Each row below holds a small network's activations on one input, seen along a few directions.
In each table, some parts of the input vary, and every possible input appears once, in random order.
A made-up example of a description, with smaller parts first: one of 6 places along a line, together with either a single point or one of 9 places along a line or (one of 3 separate values, together with one of 5 places around a ring).
Shared parts are said once, and a part with two or three values counts as separate values.

Other details of the inputs vary at random and push rows far along two fixed directions, the same in every table; ignore that.

Rows:
x1: [-32.7  -1.0   4.2  -8.3  -8.0 -20.8 -29.4  -9.2  -3.0  22.8 -11.3  -7.6
 -32.1  47.4]
x2: [ 55.1  27.6   5.8 -14.7  36.6  -2.2   2.5  -7.1  -9.2 -48.1   8.9  30.2
  32.9 -17.6]
x3: [-21.4 -37.6  -7.1  16.8 -46.4  23.7  -8.9  27.0  -1.7  18.3  18.0 -19.0
 -18.6 -18.7]
x4: [-20.6 -16.8  14.3   8.4  -8.4 -27.0 -26.9   0.8   1.9  23.0 -12.2  -2.5
 -37.9  18.4]
x5: [ -6.7 -20.4   6.1  30.1  -2.8 -20.9  -1.5   6.5  26.3  21.7 -11.4 -22.3
 -32.0  -1.4]
x6: [  9.3 -32.3  -6.9 -58.3  11.9  -0.4  29.5 -28.7  37.7 -22.6   6.0  57.1
  12.9  -1.8]
x7: [-11.1 -11.0   0.9   8.6 -14.9 -22.0 -10.0  41.5   4.9   4.9  20.0 -25.7
 -45.0   8.7]
x8: [ 21.8  96.8 -14.1  57.1  43.5   8.5   9.9  -6.9 -29.9  25.4 -37.0 -54.3
  23.0  12.1]
x9: [-22.6 -26.7   4.0   7.0 -39.5  -6.6 -15.3  -6.2   2.2  13.0 -19.9 -29.3
  -5.0  16.9]
x10: [-43.1 -19.9  -3.6 -10.9 -11.2   0.9   7.5  34.1  -7.5  12.5  34.7  -7.8
 -32.4   6.2]
x11: [ 17.1 -48.6   4.8 -33.3 -21.7  29.0  -1.4 -19.2   9.7 -29.0  19.8  43.4
  25.5 -36.2]
x12: [ 43.1  23.5  17.3  -9.1  42.6  -5.4 -15.5 -40.7 -14.6 -26.8 -24.8  48.1
  35.7  -0.9]
x13: [ 50.7  15.1  12.0  12.2  43.0  -3.3  10.0 -36.1  11.4 -22.1 -21.6  23.7
  33.8 -24.3]
x14: [ 45.8  16.4  11.6 -13.4   6.7  17.1   1.7 -46.9 -12.1 -37.5 -28.7  25.8
  66.0   0.4]
x15: [-22.5  -1.5  -9.4 -17.8 -15.4 -20.3 -11.0  25.0   2.5   5.5  22.3 -27.1
 -38.7  28.7]
x16: [ 25.5  83.6  -9.5  62.3  43.8   6.2   8.0  -1.8 -25.3  22.0 -37.8 -48.9
  21.1   0.5]
x17: [ 12.9 -38.6  -4.9 -47.0  12.6  -3.0  29.4 -24.4  38.9 -24.8   5.7  57.8
   9.4 -14.9]
x18: [ 56.2  -5.1  17.6  19.6   9.7   6.7  -2.5 -31.0  -6.7 -34.1 -22.7  28.0
  67.0 -33.6]
x19: [-58.7  -6.8 -10.0 -32.2 -12.9   3.9   3.8  26.5  -6.2  16.6  33.4 -13.3
 -28.2  29.3]
x20: [-13.4 -21.6  19.8  17.9  -8.8 -28.7 -25.3   6.6   4.6  23.6 -11.1   0.8
 -39.1   8.2]
x21: [ -3.4 -34.4   8.2 -60.3  13.4   7.3  13.3 -12.1   6.7 -36.7  36.0  60.2
  13.0  -6.7]
x22: [-40.1 -15.8 -10.0 -18.2 -51.4  29.3  -8.9  15.5  -0.3  23.3  12.0 -27.0
 -17.5   9.5]
x23: [  9.0  82.7 -19.0  52.0  -1.1  49.9   1.0  22.7 -50.3  21.5  -9.7 -51.6
  36.0 -21.2]
x24: [-13.4 -30.7   5.8  17.8 -36.7  -8.0 -14.1  -0.1   1.8  12.9 -16.7 -25.9
  -2.8   5.8]
x25: [-30.7   7.2 -12.7 -26.8 -18.7 -18.5 -11.8  18.7   2.7   8.2  24.1 -29.7
 -36.3  43.4]
x26: [ 20.3 -46.5  -0.2 -22.9  11.5  -7.2  27.6 -14.7  43.1 -28.3   7.9  58.8
   5.4 -33.3]
x27: [-40.6 -26.9   1.2  -1.6 -15.8  -2.9   9.0  36.8  -4.5  12.1  35.8  -6.0
 -37.4  -2.8]
x28: [ 13.7  89.3 -26.1  64.9  38.3  14.6  29.7  23.6 -23.0  22.6 -19.7 -35.9
  21.3 -21.9]
Description of these inputs: one of 4 places along a line, together with either one of 2 separate values or one of 5 places around a ring.
- The inputs of x4 and x12 match in every part but the place on the line of 4. If x11 is changed in the same way as x4 into x12, which row does it become? => x23
- Which other rows agree with x20 in the place on the line of 4? List them by row number. => x3, x5, x7, x18, x26, x27
- Change only the place on the line of 4 in x10. List by row number the other rows that result. => x19, x21, x27
- Change only the choice among 2 separate values in x11. List by row number the other rows that result. => x24
